Each row below holds a small network's activations on one input, seen along a few directions.
In each table, some parts of the input vary, and every possible input appears once, in random order.
Descriptions start from the smaller parts, as in this example, which fits no table here: line(4) and (point or line(9) or (values(3) and ring(8))).
Shared parts are said once, and a part with two or three values counts as separate values.
(in the rows, 128 means zero)

Other details of the inputs shift rows strongly along two fixed directions, in all tables alike. That doesn't count.
These rows show it; all are for the same input, with only those details redrawn:
[109 132  68 119  96 126 148  71 133  93 102 149 105]
[124 120  99 128 115 115 135 119 118 120 137 134 112]
[138 131 157 117 143 135 151 107 132 167 117 142 132]
[113 121  67 129  98 113 133 103 119  92 131 136 101]
[120 124  91 127 109 118 138 103 123 112 127 139 109]
[129 141 144 108 135 146 165  70 147 153  88 153 131]
[145 112 150 132 141 112 126 160 106 163 162 121 126]

Rows:
row 1: [144 142 152 140 150 148 126 131 134 151 133 126 121]
row 2: [143 152 166 115 143 168 158  77 157 140  86 159 131]
row 3: [ 92 104 113 146 105  90 110 157 164 110 140 111 160]
row 4: [121 144  85 128  94 151 140  76 141  73 103 153 103]
row 5: [139 129 165 121 165 139 114 130 134 154 120 132 138]
row 6: [131 149 135 114 119 148 157  91 138 113  90 140 124]
row 7: [164 127 197 132 162 120 129 189 109 179 167  96 140]
row 8: [140 141 151 132 141 135 128 150 116 148 140 104 126]
row 9: [126 156 104 125 128 157 144  66 155 111  81 153 112]
row 10: [139 127 196 110 157 154 142 110 129 183 104 147 154]
row 11: [116 152 116 114 108 159 150  75 138  92  77 140 124]
row 12: [139 129 135 125 128 136 128 120 131 116 129 143 118]
row 13: [142 121 159 129 149 139 110 152 118 134 143 132 129]
row 14: [137 124 150 120 130 112 126 152 114 125 139 115 128]
row 15: [119 127  77 143 116 134 102 133 117  80 139 125 104]
row 16: [131 122 138 134 121 150 126 131 110 135 135 135 129]
row 17: [111 115 163 134 126 102 136 148 182 153 124 122 175]
row 18: [ 85 135  81 130  90 106 154  81 206 101  80 137 149]
row 19: [137 141 184  98 144 158 167  71 148 175  81 162 146]
row 20: [157 116 200 126 156 116 121 197 101 167 170 101 142]
row 21: [114 122  69 132  99 119 134 112 116  96 138 137 100]
row 22: [143 159 172 103 154 157 170  53 172 158  68 162 134]
row 23: [157 121 191 148 168 142  93 197 105 177 179 103 139]
row 24: [139 111 111 142 120 114 118 166  97 132 176 117 112]
row 25: [157 101 194 123 156 121 119 177 104 186 169 123 145]
row 26: [ 84 133  84 135  79 100 141 118 181  97 103 140 170]
row 27: [ 89 124  97 152 102  91 106 172 158 122 142 113 175]
row 28: [142 159 155 122 141 165 160  77 159 145  94 151 126]
row 29: [139 139 184 115 166 149 150 104 139 197 103 142 145]
row 30: [119 122 126 126 134 135 123 117 119 139 118 133 130]
row 31: [113 111  31 132  81 101 102 117 114  31 146 135  85]
row 32: [138  99 121 143 137 101  94 188  90 150 190 103 121]
row 33: [149 147 206  94 160 148 163  92 152 173  80 141 152]
row 34: [159 109 188 125 162 117 124 173 110 195 167 119 141]
row 35: [152 122 179 134 166 114 115 199 103 174 170  92 135]
row 36: [ 93 134 110 138 117 107 144 102 198 129  91 124 157]
row 37: [137 115  91 133 120 101 105 146 116  97 162 122 103]
row 38: [103 123 103 152  98  81 118 177 162 131 151 117 170]
row 39: [143 126 163 129 141 134 123 158 111 133 134 112 138]
row 40: [105 114  35 136  85 110  94 119 110  31 137 133  91]
row 41: [120 166 149 101 144 179 186  20 172 166  38 172 136]
row 42: [127 124  86 142 126 114 101 148 115 100 156 121 101]
row 43: [150 139 176 129 160 133 131 157 120 171 135 106 138]
row 44: [144  94 131 148 122 108 102 206  79 136 203 109 119]
row 45: [136 115 133 143 147 125  89 179 104 130 171 113 121]
row 46: [126 116  92 145 118 122 111 156 100 125 162 117 109]
row 47: [104 124  15 136  91 103 101 100 124  39 130 130  82]
row 48: [153 116 167 131 147 117 113 163 115 141 160 126 127]
row 49: [148 112 145 146 124 107 105 210  84 123 194  91 120]
row 50: [130 127 146 130 141 153 128 128 117 156 124 129 136]
row 51: [150 129 145 139 131 116 124 175 105 139 169  98 121]
row 52: [143 157 227  92 170 167 170  74 159 180  51 148 165]
row 53: [100 141  71 114 105 130 129  81 132  69  82 128 114]
row 54: [158 113 139 152 143 107 100 200 100 135 198 106 113]
row 55: [ 83 157  85 131  96 115 150  84 202 120  70 142 173]
row 56: [152 124 189 128 170 112 116 186 110 179 158  94 141]
row 57: [118 179 154 102 136 187 181  24 172 134  26 154 141]
row 58: [141 122 130 140 124 129 129 151 107 146 163 121 119]
row 59: [127 125  93 121 113 102 125 133 119  94 137 113 108]
row 60: [129 131 166 119 154 157 136 115 127 174 109 139 144]
row 61: [161 112 194 143 165 136 101 195 105 164 175 113 140]
row 62: [121  91  85 137 105 104  91 166  85  95 172 118 114]
row 63: [113 145 111 107 113 148 147  76 138  89  74 145 125]
row 64: [112 131  75 126  83 146 145  83 123  86 112 148 107]
row 65: [141 131 185 106 154 139 132 128 128 153 110 125 150]
row 66: [120 127 129 116 124 155 143  93 127 129  98 153 132]
row 67: [150 123 189 136 166 130 112 194 102 168 160  91 145]
row 68: [118 113  90 130 120 102  94 163  98  87 151  98 116]
row 69: [147 164 208  95 179 159 172  67 169 192  53 142 156]
row 70: [ 80 113  79 149 101  91 112 142 169  95 129 106 150]
row 71: [131 141 164 118 151 143 133 126 128 146 106 120 138]
row 72: [151 103 184 139 153 135 111 193  92 176 175 114 144]
row 73: [ 95 116  23 149  74 125 101 128  96  57 149 120  91]
row 74: [131 113 131 125 122 130 131 137 109 133 145 136 123]
row 75: [101 121  21 149  77 119 112 122 102  65 151 121  86]
row 76: [143  95 125 146 130  89  99 205  83 144 205 103 115]
row 77: [128 124 125 132 143 128 103 138 121 120 134 125 120]
row 78: [133 155 153 102 138 140 168  73 154 137  76 138 132]
row 79: [143 140 140 122 140 136 139 110 142 137 120 143 120]
row 80: [139 103 136 134 141 113  90 177 103 116 167 120 123]
row 81: [ 94 106  19 137  83 107  97 118 101  53 138 125  95]
row 82: [116 130  80 140  98 145 111 113 122  68 127 138 103]
row 83: [126 150 117 110 120 135 160  83 144 112  89 136 119]
row 84: [104 128  19 140  91 105 102 105 122  41 132 129  81]
row 85: [ 95 159 160 115 117 142 166  72 211 156  49 160 205]
Question: The inputs of row 26 and row 55 match in every part but one. If row 44 is changed in the same way as row 26 into row 55, which row does it become?
Answer: row 46
Question: The inputs of row 3 and row 17 match in every part but one. If row 52 is changed in the same way as row 3 into row 17, which row does it become?
Answer: row 14
Question: The inputs of row 76 and row 10 match in every part but one. If row 24 is changed in the same way as row 76 into row 10, which row does it become?
Answer: row 72
Question: Describe the family of inputs behind these rows.
Answer: ring(5) and (values(2) or (values(3) and line(5)))
Question: Change only the line(5) part in row 68. List by row number the other rows that result.
Answer: row 53, row 57, row 67, row 71
Question: Change only the values(2) part in row 3. List by row number the other rows that result.
Answer: row 85
Question: Change only the values(2) part in row 70. List by row number the other rows that result.
Answer: row 27
Question: Change only the values(3) part in row 48. List by row number the other rows that result.
Answer: row 14, row 19
